Each row below holds a small network's activations on one input, seen along a few directions.
In each table, some parts of the input vary, and every possible input appears once, in random order.
A made-up example of a description, with smaller parts first: values(2) and (point or line(11) or (line(4) and ring(5))).
Shared parts are said once, and a part with two or three values counts as separate values.

Other details of the inputs shift rows strongly along two fixed directions, in all tables alike. That doesn't count.

Table:
row 1: [-26  -9 -26 -25 -21 -30 -20 -68 -94  16 -24 -26 -11  52  87]
row 2: [ 12 -22  43  30  10 -21  20 -19  33 -13  -7 -13 -12 -53  -6]
row 3: [ 11 -44 -31  -6   9 -14 -21 -49 -21 -24 -35   1  -6  12  45]
row 4: [  1  10 -58 -37 -26  10 -13 -95 -74 -38 -30   8   7  17  31]
row 5: [-35  39  34  21  -3   1  18  62  17  50   8  -8  -6  -2 -86]
row 6: [  9 -13  20  15  42  17  32 -19  36 -11  -1   1 -12 -43 -10]
row 7: [ 17 -13 -22  -7 -37 -20 -22 -47 -40 -40  15   3  12  10  45]
row 8: [ 28 -11 -39  24   3  -3 -32  53  17  18 -35  20   1  59 -87]
row 9: [ 25 -15 -45  40 -24 -32 -30  68  15  13 -37  12 -23  49 -80]
row 10: [ 31 -25  20   1  40  15  14  16  40  -8   2  10 -13 -37  20]
row 11: [-17 -15 -24 -73  13  -3 -14 -20 -28  22   3  -2  19  57  74]
row 12: [ -5  13 -39 -20 -35 -12 -25 -95 -79 -42 -27   4  16  12  34]
row 13: [ 17 -40  23 -29  76  30  33  -1  86 -15  35  20  10 -47  83]
row 14: [-20  18  82  -3  70  46  76  28  62  39  72 -13  -3 -75  61]
row 15: [-31  15  17   9   4   5   3  65  16  45  13 -12  -3  20 -11]
row 16: [   5   -2  -18   45  -15  -28  -38   40    3    2  -51    3    1   28
 -115]
row 17: [  8 -13 -50 -34 -36   5 -23 -74 -52 -41 -12  12  13  21  73]
row 18: [ -29   28   17   20  -51  -35  -17   61  -14   47  -30  -23  -21   61
 -103]
row 19: [ 21 -49 -37 -12  -9 -54 -33 -94 -76 -51 -43 -32 -10  13  36]
row 20: [ 27   8  35 -20  21  46  40  -3  51 -23  49  12   7 -75  73]
row 21: [-44  26  58  13  20   4  24   0  -2  25  17 -23  -4 -36   6]
row 22: [ 29  31 -55   6 -29  20 -32  55  10  11  -3  29  20  50 -73]
row 23: [-41  23  82   1  59  42  79   5  52  31  62 -16 -16 -91  37]
row 24: [  1   7 -34 -30 -12  24   1 -52 -45 -35 -18  21  23   7  32]
row 25: [  6   1  13  47  20  -4  -9  41  52  14 -12   7  -2 -27 -95]
row 26: [-22  -2  53  13   4 -10  18  25   8  27  36 -25 -11 -18  28]
row 27: [ 14   0 -64 -22 -48 -17 -16 -72 -64 -35 -15   7   5  37  66]
row 28: [ 23  10  -4 -24  13  48  13  85 103   1  52  33  25 -16  -7]
row 29: [   6   40  -38   20  -43    2  -33   37   -4    2  -17   22   17   25
 -102]
row 30: [ 16   2  46  11   7   7  30 -25  39 -35  68 -11  -2 -81  54]
row 31: [ -6  26  30   1   4  18   7 100  31  58  13   4  -6  19 -39]
row 32: [-23   1  13 -14 -10 -34 -11 -43 -66   5  -5 -49 -14  20  40]
row 33: [-39   3   0 -38   9   4  12 -41 -69  12 -19  -4   7  28  35]
row 34: [  1 -24  48   5  69  29  60 -29  52 -23  17  11   2 -70  46]
row 35: [  6  25 -24  30 -65 -15 -42  38  -1  -1 -10  15   1  34 -97]
row 36: [ 25 -30 -26  41 -29 -43 -49  68   7   1 -32   4 -10  41 -94]
Description of these inputs: values(3) and (point or ring(11)).
The inputs of row 29 and row 5 match in every part but the values(3) part. If row 7 is changed in the same way as row 29 into row 5, which row does it become? -> row 26
Change only the values(3) part in row 12. List by row number the other rows that result. -> row 16, row 21
Change only the values(3) part in row 30. List by row number the other rows that result. -> row 19, row 32

Table:
row 37: [  24   -5  -20   53  -12   -5  -16   89   40   13  -30   19  -15   24
 -110]
row 38: [  7  34  31  15  17  44  36  30  75 -10  48  22  13 -69 -31]
row 39: [-42  38  50  -2   9  17  40  -7 -12  28  38 -24  -2 -34  28]
row 40: [ -5 -37  37  -5  40 -20  16 -73 -20 -16  -9 -26 -10 -43  69]
row 41: [ 16  14 -29  15 -42   1 -14 -10 -22 -24 -11  16   3   4 -18]
row 42: [  1  -4  16  -7  -1  -4  19 -78 -10 -39  32 -14   3 -56  78]
row 43: [ -5   7 -17  -5 -40 -28 -34 -38 -62 -15 -24 -11   6  27 -17]
row 44: [  8 -17 -48 -16   5  -7 -24 -44 -36 -17 -53  15   8  37 -21]
row 45: [ 15 -10 -30  -3 -15 -14 -29  43  17   5   2   8   2  41 -19]
row 46: [  8 -32 -35   4 -10 -41 -33 -36 -38 -11 -43 -11  -9  39  -8]
row 47: [-38  12  55   3  31   7  43   5   2  41  12 -26 -21 -24  21]
row 48: [-33  30   4  -2 -19   1 -11  91  -1  62   2   1   0  63 -56]
row 49: [ 25   0  16  18  14  33  22  71  77   2  37  20  -1 -30   1]
row 50: [ 12  -5   4 -31  36  40  24  -4  48 -11  27  20  17 -34  47]
row 51: [  6 -25 -33 -37 -14 -25 -38 -40 -59  -9 -29 -11   7  55  35]
What is each input in this table made of? -> values(3) and (point or line(4))
The inputs of row 41 and row 37 match in every part but the values(3) part. If row 38 is changed in the same way as row 41 into row 37, which row does it become? -> row 44
Change only the line(4) part in row 49. List by row number the other rows that result. -> row 45, row 50, row 51
